arr =
[[426 506 492 636 658 683 496 506 545 394 685 600]
 [404 716 501 709 577 623 365 582 517 586 680 676]
 [884 554 426 921 799 499 574 484 987 845 873 760]
 [732 556 461 648 764 501 684 478 626 402 601 671]
 [631 656 588 604 665 670 530 508 662 496 542 611]
 [476 447 440 716 639 737 599 409 432 565 573 598]
 [582 614 467 689 737 641 736 490 646 520 451 565]
 [466 681 506 769 644 417 590 452 605 612 633 526]
 [490 530 555 493 570 609 573 654 569 565 759 656]
 [415 610 445 522 672 666 439 747 638 616 824 706]
 [368 653 638 624 502 669 411 628 534 594 722 754]
 [717 605 648 848 571 733 612 368 422 446 631 708]
 [931 508 462 454 660 806 620 237 353 666 371 588]
 [631 498 505 652 767 644 537 615 778 738 389 560]
 [588 649 580 709 652 700 666 502 595 567 530 530]
 [597 610 534 701 545 641 294 576 491 526 728 671]]
Rows and columns are counted from 1.
row 1 col 1	426
row 14 col 7	537
row 11 col 5	502
row 12 col 6	733
row 9 col 1	490
row 13 col 6	806
row 16 col 8	576
row 10 col 2	610
row 11 col 11	722
row 3 col 4	921
row 10 col 8	747
row 6 col 8	409
row 15 col 7	666
row 3 col 3	426
row 3 col 9	987
row 7 col 10	520
row 9 col 11	759
row 6 col 5	639
row 2 col 12	676
row 4 col 11	601
row 6 col 3	440
row 11 col 8	628
row 5 col 7	530
row 7 col 3	467
row 10 col 3	445
row 9 col 2	530
row 7 col 1	582
row 2 col 6	623
row 15 col 1	588
row 3 col 6	499
row 2 col 7	365
row 9 col 4	493
row 14 col 5	767
row 14 col 12	560
row 12 col 2	605
row 4 col 7	684

x =
[[-0.34 -1.90  1.31 -2.38 -4.54  1.38]
 [ 5.12 -1.21  0.29 -0.29 -1.63  0.29]
 [-4.51  1.28 -4.24 -3.71  1.44 -1.58]
 [-2.51  1.10  2.07  1.05  3.61  1.60]
 [ 2.69 -1.18  0.42  1.07  6.50 -0.48]
 [ 1.60 -0.99  0.57 -2.48 -1.83 -0.40]
 [ 2.93  1.21  0.67 -0.18 -2.07  2.10]
 [-2.58  0.61 -0.04 -0.76  3.84 -0.39]
 [-1.88  0.91  0.13  1.06  4.79  1.35]
 [ 1.43 -4.52 -2.00  2.77  1.52 -2.01]
 [ 4.89  1.76  1.60  1.14  1.94  0.99]]
Rows and columns are counted from 1.
(1, 1) => -0.34
(2, 2) => -1.21
(5, 2) => -1.18
(3, 4) => -3.71
(10, 1) => 1.43
(8, 3) => -0.04
(1, 6) => 1.38
(8, 1) => -2.58
(11, 4) => 1.14
(11, 6) => 0.99
(11, 5) => 1.94
(10, 5) => 1.52
(9, 3) => 0.13
(2, 3) => 0.29
(3, 2) => 1.28
(2, 1) => 5.12
(5, 1) => 2.69
(9, 2) => 0.91
(6, 3) => 0.57
(8, 6) => -0.39
(8, 2) => 0.61
(6, 2) => -0.99
(7, 1) => 2.93
(1, 5) => -4.54
(1, 2) => -1.90
(3, 3) => -4.24
(9, 4) => 1.06
(5, 3) => 0.42
(5, 5) => 6.50
(10, 6) => -2.01
(4, 5) => 3.61
(4, 3) => 2.07

A =
[[ 80  80  90  90]
 [ 34 196  99  90]
 [103 137  63  63]
 [103 142  61  60]
 [131 104  74  76]
 [ 68  29 135 128]
 [ 91  91  91  91]
 [ 31 181 105  97]
 [ 80  68 106 103]
 [195  93  24  38]
 [ 64 168 132 117]
 [ 76  60  85  82]
 [ 87  67  87  87]
 [ 74  50 119 115]
 [ 69 103 123 112]
 [ 90  91  90  91]]
Rows and columns are counted from 1.
row 1 col 1	80
row 14 col 4	115
row 13 col 2	67
row 15 col 1	69
row 16 col 4	91
row 11 col 3	132
row 3 col 4	63
row 13 col 1	87
row 10 col 3	24
row 8 col 4	97
row 6 col 2	29
row 4 col 4	60
row 15 col 2	103
row 8 col 2	181
row 2 col 1	34
row 2 col 4	90
row 3 col 1	103
row 11 col 4	117
row 14 col 2	50
row 3 col 3	63
row 13 col 4	87
row 1 col 3	90
row 9 col 1	80
row 5 col 4	76

m =
[[ 6.51  5.21 -2.86 -5.15]
 [-0.78 -1.49 -0.88 -0.04]
 [ 3.49 -4.40  1.77  0.05]
 [ 4.84  3.56 -4.67 -4.08]
 [ 3.32  6.45 -3.26 -4.99]
 [-1.03 -5.09  3.34  2.73]
 [-1.22 -4.43  2.92  2.55]]
Indices start at 1.
(1, 1) => 6.51
(4, 2) => 3.56
(6, 2) => -5.09
(3, 4) => 0.05
(7, 4) => 2.55
(3, 2) => -4.40
(2, 4) => -0.04
(2, 2) => -1.49
(5, 3) => -3.26
(3, 1) => 3.49
(4, 3) => -4.67
(7, 1) => -1.22
(5, 2) => 6.45
(5, 4) => -4.99
(6, 1) => -1.03
(3, 3) => 1.77

W = ((-1.758, 8.940, -3.612, -1.954, -11.592, -2.833, 12.791, 18.365, -21.678, 11.619), (-2.177, -14.187, -0.092, -1.949, 7.804, -0.982, -15.655, -23.940, -21.547, 12.288))
Indices start at 1.
row 1 col 1: -1.758
row 2 col 10: 12.288
row 2 col 9: -21.547
row 2 col 8: -23.940
row 2 col 2: -14.187
row 2 col 6: -0.982
row 1 col 8: 18.365
row 1 col 2: 8.940
row 1 col 5: -11.592
row 1 col 4: -1.954
row 2 col 4: -1.949
row 2 col 3: -0.092
row 2 col 7: -15.655
row 2 col 5: 7.804
